A small network was shown many inputs. Here are its activations along a few directions, one row for each input.
In each table, some parts of the input vary, and every possible input appears once, in random order.
Descriptions start from the smaller parts, as in this example, which fits no table here: ring(8) and (point or line(9) or (values(3) and line(6))).
Shared parts are said once, and a part with two or three values counts as separate values.
(in the rows, 128 means zero)

Other details of the inputs vary at random and push rows far along three fixed directions, the same in every table; ignore that.

Rows:
R1: [154  91  92 150 180 152 104 141  60 148 113  49 206 196]
R2: [133 134 179 135 200 135  87 174 171  96 120  72 191 223]
R3: [102 160 142 127 121 126 133 135 176 107  95 133 127  88]
R4: [149 134 120 110 124 105 113  87 129 124 120 220 111 189]
R5: [115 152 161 176 201 159 123 177 180  85 126  22 173 153]
R6: [102 152 151 136  90 112 146 127 136 109 156 152  64  49]
R7: [ 94 140 169 105 100  95 142 127 176 113 152 165  78  75]
R8: [158  87  97  98  95  77 120  68 123 158 126 242 112 196]
R9: [111 140 182 113 150 104 104 150 194 104 141 136 141 162]
R10: [145 112  93 124 101 100 134  83 119 140 127 198  95 146]
R11: [131  79  81 149 103 155 153 134  31 168 149  98 121  79]
R12: [106 158 169 153 127 139 125 152 141 100 150  76 118  89]
R13: [153 104  77 138  95 126 158  84  31 165 121 199  80 119]
R14: [139 136  99  81 132  88  91  61 162 128 111 229 131 211]
R15: [111 132  95 135 111 146 150 117  94 130 144 129  88  66]
R16: [122 187 150  89 121 131 138 126 225 111 131 153 108  96]
R17: [152 103 134 132 166 135 116 137  99 135 108 108 161 206]
R18: [143  93  96 175 130 149 155 146  54 148 136  71 134 111]
R19: [145 114 113 102 172 127  82 107 157 125 107 147 167 231]
R20: [ 95 137 146 115 132 109 117 134 169 115 149 103 137  94]
R21: [159 135 145  73 144 120 110 124 206 139 117 164 161 189]
R22: [101 176 165 113 102 107 121 107 181  92 151 181  79  97]
R23: [141  98  67 156 116 140 136 108  26 165 129 106 133 108]
R24: [ 99 130 138 130 147 144 126 156 151 110 146  72 129  92]
R25: [166 124  79 132 100 164 164 123  68 175 124 120 119  94]
R26: [ 96 144 172 136  98 122 137 151 133 111 167 102 100  64]
R27: [109 135 131 156 116 151 150 159 120 121 101  72 136  56]
R28: [115 142 168 147 138 142 118 163 125 104 147  66 140 119]
R29: [155  88  85 138 107 136 137 121  56 163  84 141 156 139]
R30: [136  93 122 149 135 151 136 160  94 143  93  83 181 128]
R31: [ 95 150 152 129  94 110 152 122 148 115 147 153  54  41]
R32: [165 136 125  94 150 141 117 134 163 147 109 135 165 188]
Description of these inputs: line(4) and (values(2) or line(6)).
Changing only the line(4) part turns R4 into R2. The same change can be made to R14. Which row results? -> R1
List by row number the other rows that have the line(4) part in common with R25. -> R6, R10, R12, R19, R23, R27, R31
Change only the line(6) part in R11. List by row number the other rows that result. -> R7, R8, R9, R20, R26
Change only the values(2) part in R21. List by row number the other rows that result. -> R30

Rows:
R33: [148 127 138 132 151 122 110 123 129 123 118 141 147 198]
R34: [133 138 135 158 139 159 147 156 113 127 123  70 137 102]
R35: [119 128 135 171 135 144 142 155  94 120 130  81 125 103]
R36: [159 108  92 137 118 135 136 109  78 156  98 157 133 161]
R37: [145  97  93 137 117 123 121 103  65 150 126 141 138 154]
R38: [109 156 171 110 147 129 122 157 223  97 134 103 139 120]
R39: [117 135 129 158 143 151 135 149  95 122 149  73 121  99]
R40: [ 99 157 163 113 148 121 114 147 217  97 123 100 145 109]
R41: [120 117 124 134  93 122 149 124  98 138 155 142  87  80]
R42: [147  90 101 131 117 123 129 110  63 159 127 155 127 154]
R43: [135 132 140 108 169 128 100 138 182 117 102 113 184 198]
R44: [121 125 128 147 135 150 145 162 120 128 125  68 146  84]
R45: [100 138 157 120 119 106 125 133 170 105 144 132 109  94]
R46: [152 103  82 129 118 134 129 105  79 159 111 143 151 150]
R47: [113 125 130 167 140 145 140 149  95 116 132  76 127  99]
R48: [124 127 118 122 102 130 154 131 120 142 135 134 107  75]
R49: [120 131 124 157 143 156 146 152 112 122 116  70 138  97]
R50: [117 133 137 107  86  97 135 105 148 127 158 185  75  93]
R51: [108 133 140 102  89  91 136 105 151 126 151 190  75  90]
R52: [120 125 132 146 139 154 146 163 121 132 128  67 144  86]
R53: [139 116 106 108 125 104 107  82 120 131 122 205 116 183]
R54: [159 110  96 137 124 130 129 105  56 155 131 156 124 168]
R55: [163 105 106 140 146 157 129 144  90 153 118  91 166 165]
R56: [137 136 131 117 179 140  98 129 172 114 102 117 174 202]
R57: [145 142 134 112 180 141  96 131 173 117 109 116 173 209]
R58: [ 98 140 152 119 118 108 123 130 166 107 144 128 109  99]
R59: [124 164 147 101 124 116 126 117 191 112 133 159 107 119]
R60: [145 140 140  84 124 113 101 108 168 128 107 191 141 184]
R61: [112 117 115 136  93 114 139 117  96 133 143 137  95  70]
R62: [114 143 145 102  80  98 128 103 136 125 145 201  80  95]
What do these inputs look like to the network? -> values(2) and (point or ring(6) or line(8))
Changing only the values(2) part turns R43 into R58. The same change can be made to R34. Which row results? -> R33
Change only the ring(6) part in R36. List by row number the other rows that result. -> R34, R49, R56, R57, R59

Rows:
R63: [162 108  84 107 131 140 116 106  94 158 108 161 149 179]
R64: [122 160 146 139 110 127 141 129 152 111 131 135 100  94]
R65: [146  87  93 142 144 137 127 126  85 152 114 102 161 168]
R66: [145 124 123 156 181 159 125 149 101 128 109  81 164 182]
R67: [ 95 157 164 122 120 111 118 128 167  94 137 133 110  95]
R68: [107 159 157 120 118 123 127 128 165 107 152 140  97  96]
R69: [137 131 104 117  98 124 148 103 123 145 114 180  99 112]
R70: [117 114 122 170 147 143 134 150  89 120 148  63 135 108]
R71: [163  88  92 136 114 145 148 134  44 176 126 116 146 135]
R72: [129 140 129 150 124 155 152 152 124 126 119  80 129  79]
R73: [108 148 158 139 114 129 140 143 146 113 161 109  98  76]
R74: [152  96  88 137 124 146 127 121  54 157 101 115 162 148]
R75: [119 150 190 103 161 105  97 145 214  97 139 131 145 179]
R76: [147 102 106 109 120 116 111 107 107 152 100 174 157 180]
R77: [118 158 170 107 143 114 107 130 197  98 145 142 127 155]
R78: [147 109 104 162 157 157 143 137  63 142 116  95 139 146]
R79: [136 109 144 137 191 123  89 135 150 111 119  96 178 234]
R80: [ 97 151 145 149 126 134 128 141 123 109 141  90 113  74]
R81: [125 115  99 107  99 100 131  94 138 138 134 185 106 111]
R82: [119 130 124 144 129 149 156 142 125 129 124  97 113  69]
R83: [116 149 160 121 178 108  84 126 202  90 129 120 158 196]
R84: [128 109 119  96  94  97 124  99 136 140 116 200 118 133]
R85: [124 130 119 154 139 162 154 154 110 134 120  76 129  83]
R86: [123 136 128 156 152 166 130 159  90 123 140  61 134 108]
R87: [103 159 151 124 115 131 131 133 153 109 154 122  89  76]
R88: [127 106 118  96  97  96 123 105 143 136 121 192 114 136]
R89: [122 127  96 104  82 103 141  86 122 140 128 188  93  84]
R90: [133 126 110 101  74 109 147  99 130 151 142 194  91  89]
R91: [ 98 146 188 113 150 100  99 140 206  87 131 135 140 155]
R92: [165 106  85 106 123 140 119 102  90 162 111 162 147 179]
R93: [116 133 131 113  91 118 152 128 143 136 149 141  94  64]
R94: [133  89 102 155 129 146 140 146  75 149 124  81 148 118]
R95: [148 120 100  89  85 108 135  86 125 153 131 214 105 131]
R96: [168 114  88 121 125 132 130 107  98 154  98 169 138 170]
R97: [131 128 163 125 183 122  79 141 160 107 106 116 190 230]
R98: [114 132 118 147 128 150 137 148 102 132 123  69 143  79]
R99: [141  90 121 159 162 141 114 142  78 133 125  85 164 188]
R100: [ 96 124 157 148 125 126 136 157 129 107 149  90 111  80]
R101: [112 134 155 152 132 138 140 159 121 120 156  75 114  88]
R102: [144 132 101 121  76 122 153 100 113 147 117 182  92  87]
R103: [105 161 144 140 117 131 153 136 145 111 138 128  89  79]
R104: [125 155 132 127 116 119 139 121 146 114 131 160  94 109]
R105: [122 150 142 161 130 151 148 154 119 113 132  80 117  88]
R106: [132 127 119 147 135 168 145 156  98 140 134  67 148  95]
R107: [137 118  95 106 113 104 119  89 133 143 121 182 126 147]
R108: [102 160 163 112 151 105 100 119 200  85 134 133 131 148]
R109: [165 100 106  97 115 110 120 106 103 166 116 177 141 178]
R110: [125 145 190 104 174 106  87 146 209 100 131 118 159 202]
What do these inputs look like to the network? -> values(2) and (line(6) or line(8) or ring(10))
Changing only the values(2) part turns R74 into R67. The same change can be made to R76. Which row results? -> R97
Changing only the values(2) part turns R70 into R81. The same change can be made to R66. Which row results? -> R85
Change only the values(2) part in R102. List by row number the other rows that result. -> R64
Change only the line(8) part in R106. List by row number the other rows that result. -> R63, R71, R90, R92, R93, R95, R109
